Each row below holds a small network's activations on one input, seen along a few directions.
Each table varies a few parts of the input and shows all the possible inputs, shuffled.
A made-up example of a description, with smaller parts first: ring(5) and (point or ring(9) or (values(3) and line(4))).
Shared parts are said once, and a part with two or three values counts as separate values.

Other details of the inputs vary at random and push rows far along two fixed directions, the same in every table; ignore that.

A family of inputs:
R1: [-19 -40  -6 -37   4  24 -55   3  21  13  12 -16  24  38 -36  34]
R2: [  7   8   4   6   1 -12   4  -7   5  20  12 -25  29   6 -24 -16]
R3: [ 23  43  10  29  -2 -22  56  -1 -19 -13  -8  13 -26 -37  28 -34]
R4: [-11 -25 -16 -18 -11  15 -13   5  -2 -20 -16  26 -39 -13  20  16]
R5: [ -3 -22 -14   5   1  21 -24 -10   1   4  -4  33 -24  -1  33  20]
R6: [ 20  43  16  30   6  -3  37  -8 -11 -29  -7  31 -35 -13  35 -20]
R7: [-15 -33  -8  18  -2  10 -18   5 -13  19 -20  34  -6  -5  48  31]
R8: [-11 -21 -16 -18  -7  23 -14   5   1 -27 -11  28 -37  -3  21  16]
R9: [  3  24  17  -7   6  -5   4   0   8 -10   9 -21  20  20 -30  -8]
R10: [ 22  35   8  35   1 -22  52  -9 -16  -7  -1  10 -20 -39  29 -37]
R11: [ -2 -21  -6   0   3  26 -22  -5   2  -6  -5  35 -30   6  29  22]
R12: [-26 -49 -19 -54 -10  12 -43  12  15  15   4 -25  22  11 -41  25]
R13: [  8  18   8  10   8  -9   0  -6   5  14  14 -22  28  15 -20  -7]
R14: [ -4 -33 -19   2  -7  19 -20 -10   0   8  -8  35 -28 -12  34  11]
R15: [  1   4   2  -6   0 -18  11  -1   3  12  12 -31  25  -7 -28 -18]
R16: [  0  15   7 -13  -3 -15  10   9   3  -9   3 -31  15   5 -35 -11]
R17: [  5  34  13  -9   4 -16  20   8   5 -16  11 -40  26  15 -42 -20]
R18: [  0  19  20  26   8 -28  14   9  -8  31   3 -34  58  14 -18  -3]
Description of these inputs: values(2) and (point or ring(8)).
Which other rows does R16 become when the values(2) part takes its other values? List them by row number. -> R4

A family of inputs:
R19: [-10 -26 -14 -18  -7  19 -18   1   3 -13  -9  23 -30  -5  14  15]
R20: [ 14  30   8   2  -1 -11  28  -2  -2 -18   2  -7 -10 -10  -9 -24]
R21: [ 12  29  11  18   4 -13  26  -1  -6  -6   1  -5   1  -5   2 -18]
R22: [-11 -12  -3 -31  -2   1 -18   6  13   0   9 -29  23  17 -42   5]
R23: [  6  -3  -3  26   2   8   4  -8 -10   2  -9  37 -27 -13  47   6]
R24: [ 13  28  14  26   6 -13  25  -3  -7   3   2  -3   6  -3   8 -16]
R25: [ -2  -5  -1   8  -1 -13   2   2  -4  25   2 -16  24  -3  -6  -3]
R26: [-10 -12   0 -26   0   1 -20   6  11   6   8 -28  27  19 -38   9]
R27: [ 12  30   6   2   0 -10  28  -1  -2 -19   4  -8  -9 -10  -8 -24]
R28: [ 13  28  14  29   6 -13  24  -4  -7   6   2  -2   8  -2   9 -16]
R29: [-10 -11  -4 -34  -3   2 -18   5  14  -3  10 -30  21  16 -43   3]
R30: [ 12  29  12  21   4 -13  25  -1  -6  -3   1  -4   3  -4   4 -17]
R31: [  4  -1  -7   0  -5  10   9  -3  -6 -23 -11  33 -46 -20  33  -2]
R32: [-11 -12   0 -23   0   1 -21   6  11   9   8 -27  29  20 -37  10]
R33: [-10 -27 -12  -5  -3  17 -22  -1   0   1  -8  26 -18  -1  23  22]
R34: [-10 -27 -12  -7  -4  18 -21   0   0  -2  -9  25 -20  -2  21  20]
R35: [  0   2   6   5   4  -4  -5  -1   2  14   6 -13  22  11 -11   2]
R36: [ -9 -28 -12  -1  -2  17 -22  -2   0   3  -9  27 -18  -1  26  21]
R37: [ -8 -29 -11   2  -1  17 -25  -5   0  10  -7  27 -13   1  27  23]
R38: [-11 -14   0 -17   1   0 -22   4  10  15   9 -26  34  22 -33  10]
R39: [ 13  30  11  12   2 -12  27   0  -5 -11   1  -6  -3  -7  -2 -19]
R40: [ 13  24  11  34   3 -24  34  -2 -15  15  -1  -2  11 -21  15 -20]
R41: [  0   5   2  -9   0  -4   1   3   4  -5   5 -16  10   5 -19  -4]
R42: [-11 -28 -14 -13  -5  19 -19   1   2  -8  -8  24 -25  -4  19  19]
Describe the family of inputs behind these rows. -> values(2) and (point or line(11))
Changing only the values(2) part turns R20 into R27. The same change can be made to R32. Which row results? -> R21
Which other rows does R41 become when the values(2) part takes its other values? List them by row number. -> R39

A family of inputs:
R43: [  0  -7 -11 -14  -9   8   4  -5   3 -19  -4  15 -30 -17   7  -9]
R44: [  5  16   2  16   0 -19  21   1  -5   5   3 -21  19  -4  -9 -18]
R45: [ 10   4   2  17   1   1  12  -5  -7   4  -3  21 -19 -14  25  -4]
R46: [ -6 -11  -6   5  -6  -2   4   5  -9   3 -12  15  -8 -18  21   5]
R47: [  6  17   3   9   3 -15  11  -4   1  10  11 -23  23   5 -17 -15]
R48: [  6   6  -4  24   1  -1  13  -4  -8  -6  -7  18 -15  -7  29  -5]
R49: [  4  15   4  12   3 -15  13   1  -1   6   6 -24  25   8 -16 -13]
R50: [-16 -41 -17 -28  -1  22 -47  -2  14  16   6  -3  12  20 -14  28]
R51: [ -4  -6  -2   8   0   9 -11   1  -1  -3  -6  13  -2  11  17  12]
R52: [ -6 -25  -8  -9  -2   9 -17  -1   2  14   0   8  -4  -3   4  13]
R53: [  4  19   8  15   0 -19  20   4  -6   5   0 -18  21   1  -7 -15]
R54: [ 16  29  18  20   3 -27  34  -2  -9  11   4 -15  12 -18  -5 -26]
R55: [  2  15   2 -18  -4  -9   3   9   5 -10   3 -31  11  11 -38  -7]
R56: [ -4 -12  -9   7   0   8  -9  -2   0  -1  -4  10  -4   6  14   9]
R57: [ -2   2  -4  -3  -3 -15   3   0   3  15  10 -30  28  -1 -24 -12]
R58: [ -2  -7   2   7   0   4   1   0  -5   5  -9  19 -12  -9  21   9]
R59: [  6  10   9  21   4   1  12  -3  -8  -1  -8  23 -16  -8  28   2]
R60: [ -6 -16 -10  -2   1  15 -25  -6   7   3   3   9  -1  14   6  15]
R61: [ 12  22  19  13   7 -15  15  -3  -3  11   7 -13  16   2 -11 -13]
R62: [  7   9  -1  27   3   2  10  -5  -7  -9  -6  20 -15  -2  29  -3]
R63: [  8  16  16   7   6 -16  11  -2  -1  15   8 -19  21   3 -18 -11]
R64: [ -5   3   2  -1  -3 -15   4   7  -1  11   2 -29  32   6 -21  -7]
R65: [-12 -12  -7 -43  -9  -5 -21  13  14   0   7 -46  27  19 -60   6]
R66: [  8   2  -7  14  -2  -2  13  -6  -7   3  -4  16 -17 -21  26  -9]
R67: [ -2   5  12  -2   3 -13   4   5   1  16   5 -24  29   5 -24  -2]
R68: [  2   4  -1  17  -3  -6  17   3 -13   0 -12  19 -13 -20  29  -3]
R69: [ -7 -19 -13  -4  -1  12 -22  -5   5   5   2   8  -2   9   6  13]
R70: [ -9  -2   0 -35  -1   4 -27  10  18  -7   9 -40  27  36 -57  11]
R71: [  5  -1  -4  10   4  13  -8  -8   1   0   1  19 -13   2  20   6]
R72: [  3   3  -3  -7   0  16  -3  -8   7 -26  -1  20 -29   1   8  -4]
R73: [  0 -10   4   2   3   8 -12  -4  -1   7  -2  15  -8   1  12  11]
R74: [ -4  -5  -3   9  -1   2   1   3  -8   1 -10  18  -9  -7  22   8]
R75: [ -1 -13 -10  -1  -1   8 -10  -5   1   8   0  10  -7  -4  11   6]
R76: [  5  -6   0   9   2   9  -4  -5  -2   5  -1  20 -15  -3  19   7]
R77: [ 17  38  10  28   6 -20  30  -7  -6   2   9 -14  13  -2  -2 -26]
R78: [ -7 -24 -15 -11  -3  10 -19  -3   3  11   0   5  -3  -3   5  11]
R79: [  1  -9   5   3   4   9 -13  -5   0   6  -1  16  -8   3  12  12]
R80: [ -4  -7  -4   8  -3   0   2   3  -8   2 -11  17  -9 -10  22   7]
R81: [ -8 -20 -15   2  -7   1  -4   1  -3   3  -6   5  -4 -11  12   3]
R82: [  5   8  10   0   5  -8   0  -1   4  17  12 -22  26  11 -25  -5]
R83: [  2 -13  -6   4  -3   4   0  -2  -4   9  -3  16 -15 -15  18   3]
R84: [-24 -48 -11 -31  -6  13 -38   7   9  20  -3  -4  13   7 -14  31]
R85: [  3  16   5  13  -3 -21  22   6  -7   7  -1 -21  22  -7  -7 -18]
R86: [-11 -10  11 -18   5   0 -25   5  13  20  11 -32  44  30 -43  16]
R87: [  8  11  -4   0  -4   5  17  -8  -1 -24  -4  20 -34 -16  15 -16]
R88: [-2 -2  0 11  1  5 -1  1 -6 -1 -9 20 -8 -1 23 10]
R89: [ -3  -5  -5  11  -3   4  -1   1  -6  -2 -10  16  -9  -1  24   6]
R90: [ 12  11   0  21   5   6   7  -9  -5  -2  -1  21 -17  -6  27  -4]
R91: [ 17  31   8  21   2 -24  34  -4  -7   9   7 -18  12 -18  -4 -30]
R92: [  2 -10   0   4   3  12 -13  -4   1   7   2  15  -8   4  11  11]
R93: [ -6  -6   0 -17   2  11  -2   4   1 -19  -1  12 -19  -4   6   7]
R94: [ -7 -18 -11  -3   0  13 -23  -5   6   4   3   9  -1  11   6  14]
R95: [ 20  50  15  13   3 -16  32   3  -3 -23   1 -15  -5   4 -13 -24]
R96: [ -3 -11 -12  10  -3   2   1  -1  -5  -1  -7  13 -11  -8  21   2]
R97: [ 12  35  14  27   3 -23  33   2 -10   1   0 -15  17  -2   1 -23]
R98: [  3   2  -4  -8  -1  15  -1  -7   6 -24  -1  19 -30  -2   8  -5]
R99: [  9  25   3  -5  -8 -19  23   8  -3 -13  -1 -25   1  -9 -23 -20]
R100: [  6  23  22  13   9  -9   8   0   2   8   6 -16  25  14 -16  -3]
R101: [  6  15   7   2   5   6  19   1  -6 -27  -4  22 -30 -12  22  -5]
R102: [ -6  -8  -2 -18   0  10   0   4   0 -18  -2  11 -19  -7   5   6]
R103: [-22 -48 -24 -29  -8  13 -41   1  11  17   3  -8  12   8 -14  22]
R104: [ -1  11   9   4   4  -8  -2   4   3   6   5 -24  33  22 -20  -1]
R105: [  0   5  -1  -1   1 -12   1  -2   4  13  11 -28  28   7 -24  -9]
R106: [ 10  16  -5   4  -8  -2  20   3  -9 -24 -12  16 -38 -18  18  -9]
R107: [ -8 -13  -5 -21  -5   6   2   6  -1 -16  -3   8 -19 -18   5   3]
R108: [ -5 -11   2   2   1   6  -7   1  -2   6  -6  14  -6  -1  13  13]
R109: [  8  33  20  -1  11  -6  20   3   3 -20  10 -14   7   8 -17 -13]
R110: [ -7 -25  -3 -10  -2   7 -18  -1   1  13  -3   9  -4  -4   5  14]
R111: [ 21  41  27  29  12 -16  26  -6  -5   4   8  -7  12   3  -2 -19]
R112: [-18 -33 -18 -42  -9  19 -39  10  13  -9  -4  -7  -7  18 -25  26]
R113: [  8  11   8   5   1 -17  15   1  -1  17   9 -23  21  -8 -19 -16]
R114: [-17 -42 -18 -29  -2  20 -45  -1  13  17   5  -4  11  17 -14  27]
R115: [ -5  -9   8 -17   7   4 -28   1  15  20  18 -31  40  32 -44  12]
R116: [  2  -1  -7 -10  -4  12   1  -7   4 -22  -3  18 -30  -7   8  -6]
R117: [  3  14   6 -18   2  -2   2  -3  13 -12  12 -24  13  14 -38 -15]
R118: [ -8 -11  -4 -20  -3   7   2   6  -1 -16  -3   9 -19 -14   5   4]
R119: [  7   1   4  14  -1  -5  13  -4 -10   6  -7  19 -19 -22  25  -5]
R120: [ -4 -14 -13 -21 -11   7  -2  -3   5 -16  -2   8 -23 -16  -2  -6]
R121: [-5 -6  0  6  2  7 -9  2 -3  0 -7 16 -2  6 15 14]
R122: [ 10  25  10  23   8 -11  13  -3   0  -2   6 -15  20  14  -7 -12]
R123: [ -5 -13  -2   3  -5   0   3   2  -6   7 -10  15 -11 -20  20   6]
R124: [-23 -40 -12 -25  -3  15 -41   7   8  13  -3  -1  16  18 -11  32]
R125: [  7  15   8  25   5   2  11  -1  -9  -7  -9  25 -13  -2  31   3]
R126: [-2 -4 -3 12 -1  5 -2  1 -6 -3 -9 17 -9  2 25  7]
R127: [ 12  33   9   0   0 -11  18   5   1 -18   1 -19   0   8 -22 -15]
R128: [ -5  -3   2 -15   4  14  -4   3   3 -22   0  14 -19   2   6   8]
R129: [-12 -19  -6 -27  -2  12  -9   6   3 -14  -1   7 -14  -6  -2  11]
R130: [  1   9   2 -21  -3  -7   5  -2  11  -9  11 -27  13   5 -39 -18]
Changing only one part turns R97 into R104. The same change can be made to R49. Which row results? -> R62
Changing only one part turns R71 into R90. The same change can be made to R109. Which row results? -> R128
Describe the family of inputs behind these rows. -> line(8) and (values(3) or ring(8))
Start at R91 and move only the ring(8) part, one step at a time. The first step leads to R57. Which rows follow, in order? -> R81, R85, R46, R123, R54, R113
Start at R59 and move only the ring(8) part, one step at a time. The first step leads to R88. Which rows follow, in order? -> R126, R56, R69, R50, R76, R73
Which other rows does R106 become when the values(3) part takes its other values? List them by row number. -> R129, R130
Which other rows does R95 become when the line(8) part takes its other values? List them by row number. -> R55, R65, R70, R99, R106, R112, R127
List by row number the other rows that have the line(8) part in common with R48. -> R61, R77, R82, R89, R93, R108, R112, R114, R116, R124
